These are the activations of a small neural network, seen along a few directions. Each row is one input.
In each table, some parts of the input vary, and every possible input appears once, in random order.
A made-up example of a description, with smaller parts first: values(3) and (point or ring(11) or (line(6) and ring(8))).
Shared parts are said once, and a part with two or three values counts as separate values.
In the rows, 128 means zero.

Other details of the inputs vary at random and push rows far along three fixed directions, the same in every table; ignore that.

Rows:
x1: [154 164  96 157 111 114 116 200 153 131 143 182]
x2: [141 102 155 145  80 139 131  46 149 112  99  58]
x3: [118 108 138 128 243  85 169 176  53 114 188 171]
x4: [158 176  90 143 118 128 111 210 163 139 135 185]
x5: [115  69 147 123  77 124 119  55 174 131 102  55]
x6: [147 197  86 121 105 198  94  97 149 159  89 129]
x7: [ 94  70 198 119  65  55 160 156 135  80 131 116]
x8: [ 80 134  96  86 210 184 140  75  64 157 161  98]
x9: [121 139 110 122 218 156 130  73  77 158 149 119]
x10: [ 74 103 128 102 219 110 181 168  66 123 194 162]
x11: [111 138 106 124 234 172 162  54  62 150 165 104]
x12: [104 113 147 134 227  90 183 171  41 101 193 179]
x13: [153 177  99 138 119 116  94 209 143 141 120 206]
x14: [158 170  96 146 119 112 100 210 156 140 128 200]
x15: [153 174  87 159 114 112 107 207 151 139 145 197]
x16: [114  72 151 115  84 138 144  60 176 124 106  44]
x17: [108 161  88 123 101 116  95 203 148 152 135 207]
x18: [138  72 187 165  76  57 147 161 129  68 138 123]
x19: [144 109 159 132  82 137 104  54 149 126  78  76]
x20: [108  58 174 134  61  69 146 168 144  78 145 101]
x21: [121 173  50 124 101 184  80  91 179 195 116 125]
x22: [136  82 200 137  83  78 157 161 131  65 113 123]
x23: [143 198  82 131 102 189  79  86 144 169  94 136]
x24: [156 161  98 154 115 105 106 203 153 135 138 188]
x25: [ 91  98 118 103 217 103 155 179  69 127 194 148]
x26: [137  77 192 149  84  73 167 163 140  66 133 112]
x27: [ 76 118 112  80 223 177 163  67  73 154 153  99]
x28: [133  96 179 137  67 131 119  39 141 107  80  63]
x29: [146  65 207 135  85  60 151 168 137  64 106 115]
x30: [105 131 124 122 214 166 153  41  53 142 156  98]
x31: [120 114 123 113 239 164 169  52  69 139 158  77]
x32: [107 146 113 107 238 179 158  64  49 145 152 113]
x33: [143 107 149 144  84 146 135  54 152 113 102  60]
x34: [106  77 146 126  72 130 126  49 162 128 109  57]
x35: [148 177 100 142 110 120  90 203 131 137 123 203]
x36: [156 166 100 152 107 117 119 210 160 129 140 183]
x37: [154 162  96 163 102 108 103 201 149 132 144 186]
x38: [150 187  89 122 109 189  83  83 148 167  82 126]
x39: [156 165 102 151 107 105  91 203 153 140 128 195]
x40: [110 146 116 108 224 185 166  64  63 141 155 101]
x41: [151 179  78 141 111 180  80  77 161 176 103 118]
x42: [108  57 199 115  77  48 151 157 151  86 122 104]
x43: [ 76 102 126 107 202 110 167 166  54 116 199 146]
x44: [140  61 208 144  81  55 138 143 132  73 107 113]
x45: [154 196  73 136 103 197  99 101 167 165 106 122]
x46: [109 136 124 111 226 179 170  59  58 136 156  97]
x47: [114  44 186 117  91  64 154 166 162  87 124 108]
x48: [137 103 171 129  78 143 130  47 145 106  77  66]
x49: [153 200  59 146 110 188  79  93 162 183 112 133]
x50: [ 86  96 117 115 210  99 167 178  67 121 208 145]
x51: [ 81  86 136 105 218  83 157 171  67 128 180 170]
x52: [154  98 161 126  96 146 130  64 163 114  85  55]
x53: [153  93 160 133  92 143 137  58 165 112  92  47]
x54: [114  70 164  94  87 146 133  52 168 124  79  44]
x55: [157 182  86 120 116 191  86  89 158 167  83 119]
x56: [156 161  99 155 112 105 108 207 160 134 135 193]
x57: [114 195  79  92  92 180  82 107 163 185  91 135]
x58: [ 85  89 125 110 226  83 157 176  72 133 192 171]
x59: [146  77 190 145  81  64 128 163 134  79 110 128]
x60: [ 81 115 113  75 226 175 158  70  76 158 146 100]
x61: [111 129 128 105 236 167 157  55  53 143 141 107]
x62: [135  81 194 149  72  68 137 155 124  69 116 128]
x63: [124 146  83 127 102 116  99 216 159 144 152 172]
x64: [144 167 113 142 104 114  95 186 133 134 118 192]
x65: [155 165 114 131 115 124 109 203 150 130 115 183]
x66: [149 186  73 147 105 182  82  79 160 176 109 122]
x67: [110  98 165 113 229  95 183 159  40  94 170 151]
x68: [159 170  95 144 119 116 102 211 156 138 129 194]
x69: [151  90 166 143  74 129 140  67 164 101  97  50]
x70: [156 190  85 114 115 201  91  99 164 167  83 119]
x71: [158 159  97 158 107 107  97 204 151 134 139 186]
x72: [116 176  65 105 102 187  70  95 164 192  94 139]
x73: [114 105 145 131 232  95 193 173  60 102 198 150]
x74: [157 159 111 134 119 125 115 195 157 130 124 168]
x75: [153 174 101 139 120 116  99 211 147 139 119 208]
x76: [108 148 112 126 208 166 139  60  62 152 155 120]
x77: [155 183  72 141 111 181  79  84 164 177 104 120]
x78: [123 156  87 112 101 130  89 205 151 149 131 174]
x79: [139 104 156 149  75 131 124  53 147 114 103  67]
x80: [150 178 103 136 111 120 102 210 140 132 120 204]
x81: [145 104 172 117  84 155 130  53 149 110  70  57]
x82: [150  64 193 152  83  56 135 160 140  74 119 117]
x83: [109 126 126 122 215 168 153  44  50 137 156  93]
x84: [138  94 180 132  65 132 128  48 145  98  76  60]
x85: [153 172  90 159 115 112 112 207 154 138 143 199]
x86: [142 168 110 152  98 113 112 192 135 123 134 193]
x87: [109 111 157 112 233 101 183 174  45 100 174 163]
x88: [138  56 210 155  73  51 171 162 136  50 132 105]
x89: [ 79 113 141  90 220  89 167 170  61 130 178 163]
x90: [107 160 105 123  90 105 119 193 153 142 144 174]
x91: [103  75 158 119  65 132 124  44 157 123  97  58]
x92: [135  97 164 150  72 132 124  39 147 113  99  58]
x93: [144 190  87 129 105 186  73  80 146 174  87 133]
x94: [164 189  75 124 114 190  86 107 170 169  93 122]
x95: [127 165  61 107 109 192  94 102 190 187 107 112]
x96: [150  76 169 138  94 129 140  46 157 104  95  39]
x97: [107  59 182 114  73  75 137 164 133  82 123 107]
x98: [113 156 102 123  97 107 118 186 159 147 143 166]
x99: [121 186  68 106  98 176  87 102 179 189 107 120]
x100: [106  55 180 130  73  65 161 172 159  82 137 115]
x101: [110 143 125 103 220 176 163  77  63 135 145 108]
x102: [ 94  73 200 112  70  56 155 159 133  81 122 120]
x103: [110 147 112 111 228 183 162  60  56 143 157 103]
x104: [135  78 194 153  79  60 157 173 129  61 130 135]
Each input here is: ring(8) and (values(4) or line(9)).
The inputs of x46 and x22 match in every part but the ring(8) part. If x103 is changed in the same way as x46 into x22, which row does it become?
> x6
Which other rows agree with x45 in the ring(8) part? List them by row number.
> x2, x11, x18, x20, x26, x33, x34, x79, x88, x90, x92, x100
A walk changes only the ring(8) part. It starts at x74 and steps to x4. List the rest of the walk in order.
> x73, x26, x40, x101, x87, x70
Which other rows does x36 become when the line(9) part takes its other values? List them by row number.
> x1, x15, x37, x49, x66, x69, x73, x85
Which other rows does x27 become when the values(4) part takes its other values? List them by row number.
> x8, x17, x102
Which other rows agree with x35 in the ring(8) part? List them by row number.
> x38, x57, x60, x61, x64, x67, x72, x80, x81, x87, x93, x97
A walk changes only the line(9) part. It starts at x4 and steps to x53. List the rest of the walk in order.
> x31, x96, x56, x24, x71, x77, x41
Which other rows does x58 become when the values(4) part takes its other values? List them by row number.
> x25, x42, x47

Rows:
x105: [137 143 114 128 167 176 108  58  94 148 122 100]
x106: [116 124 114 126 103 141 126 129 146 132 130 122]
x107: [136 121 128 141 107  95 126 165 152 128 136 141]
x108: [ 88 122 117 112 243 147 160  57  46 152 178 109]
x109: [128 142 120 110  80 137  99 143 164 137  96 139]
x110: [119  86 172 123  45 102 123 130 163  98  94 106]
x111: [150 171 112 138 116 145 116 128 145 139 103 158]
x112: [119 158  98 135 100 138 103 134 143 149 127 153]
x113: [135 151 106 118 157 179 130  75 101 139 128  85]
x114: [127 178 115 131 187 146 143 139  87 141 150 167]
x115: [133  82 166 118  55 103 129 143 179  98  98  96]
x116: [153 166  99 154 133 103 102 226 128 130 136 229]
x117: [126 102 158 136 109  80 131 142 131 115 132 134]
x118: [151 183  87 140 148 150 126 161 141 146 128 175]
x119: [135 114 135 112  93 143 116 101 170 132  95  82]
x120: [140 131 150 137 134 137 152 109 126 114 128 106]
x121: [142 112 136 120  82 145 113  70 179 138  88  63]
x122: [107 127 112 139 160  91 147 201 106 121 184 183]
x123: [147 123 125 140 143 146 119 109 117 127 133 109]
x124: [112  71 168 143 137  62 167 154 111  91 165 123]
x125: [109 103 147 107 186 124 149  78  90 133 138  98]
x126: [133 169  95 104 105 186  86  77 164 173  81 103]
x127: [134  65 174 144 164  97 165 117  99  89 138 102]
x128: [108 132 121 126 109 128 122 145 128 132 132 149]
x129: [124  87 185 133 134  73 160 155  78  71 144 123]
x130: [119 167  76 115 130 155 111 180 143 156 141 172]
Describe the family of inputs behind these rows.
> values(2) and (ring(5) or ring(8))
The inputs of x120 and x114 match in every part but the values(2) part. If x123 is changed in the same way as x120 into x114, which row does it become?
> x105
Which other rows does x111 become when the values(2) part takes its other values? List them by row number.
> x118
